arr = [901 762 834 114 976]
arr[-5]: 901
arr[-4]: 762
arr[-3]: 834

grid =
[[25, -14, -11, 33, 20, 8],
 [-4, -2, 16, -12, -5, -2],
 [-4, -1, 20, -14, -7, -3]]
grid[0,-6]	25
grid[-3]	[25, -14, -11, 33, 20, 8]
grid[-3,3]	33
grid[-1]	[-4, -1, 20, -14, -7, -3]
grid[2,-2]	-7
grid[0,-2]	20
grid[-2,-2]	-5
grid[-2]	[-4, -2, 16, -12, -5, -2]
grid[:, 5]	[8, -2, -3]
grid[1,0]	-4
grid[0,1]	-14

m = (76, 58, 8, 10, 32, 1, 25, 34)
m[0] => 76
m[5] => 1
m[3] => 10
m[7] => 34

A = [[-0.105, -0.145, 0.008, -0.090, -0.022, 0.188, 0.073, 0.194, 0.070, -0.028], [0.014, -0.204, -0.285, -0.177, -0.015, -0.108, -0.005, -0.055, 0.197, -0.076], [-0.038, -0.015, -0.021, -0.209, 0.039, -0.031, 0.146, 0.134, 0.009, -0.243], [0.001, -0.024, -0.089, -0.242, 0.051, -0.116, 0.151, 0.054, 0.041, -0.276], [0.019, -0.057, -0.166, -0.254, 0.045, -0.167, 0.124, -0.011, 0.082, -0.260], [-0.017, -0.243, -0.268, -0.130, -0.034, -0.030, -0.028, -0.029, 0.213, -0.007], [-0.053, -0.258, -0.235, -0.092, -0.055, 0.048, -0.034, 0.019, 0.207, 0.039], [-0.104, -0.199, -0.055, -0.053, -0.051, 0.194, 0.029, 0.162, 0.123, 0.039]]
A[0, 0] => -0.105
A[:, 2] => [0.008, -0.285, -0.021, -0.089, -0.166, -0.268, -0.235, -0.055]
A[0] => [-0.105, -0.145, 0.008, -0.090, -0.022, 0.188, 0.073, 0.194, 0.070, -0.028]
A[4] => [0.019, -0.057, -0.166, -0.254, 0.045, -0.167, 0.124, -0.011, 0.082, -0.260]
A[7, 4] => -0.051
A[4, 9] => -0.260
A[0, 1] => -0.145
A[7, 9] => 0.039
A[2, 8] => 0.009
A[1] => [0.014, -0.204, -0.285, -0.177, -0.015, -0.108, -0.005, -0.055, 0.197, -0.076]
A[6] => [-0.053, -0.258, -0.235, -0.092, -0.055, 0.048, -0.034, 0.019, 0.207, 0.039]
A[3, 8] => 0.041
A[3, 9] => -0.276
A[5, 3] => -0.130
A[2, 3] => -0.209
A[2, 7] => 0.134
A[1, 6] => -0.005
A[6, 3] => -0.092
A[5, 8] => 0.213
A[4, 3] => -0.254
A[6, 8] => 0.207
A[:, 8] => [0.070, 0.197, 0.009, 0.041, 0.082, 0.213, 0.207, 0.123]
A[:, 7] => [0.194, -0.055, 0.134, 0.054, -0.011, -0.029, 0.019, 0.162]
A[7, 1] => -0.199
A[6, 1] => -0.258
A[5] => [-0.017, -0.243, -0.268, -0.130, -0.034, -0.030, -0.028, -0.029, 0.213, -0.007]
A[3, 3] => -0.242
A[7, 5] => 0.194
A[:, 5] => [0.188, -0.108, -0.031, -0.116, -0.167, -0.030, 0.048, 0.194]
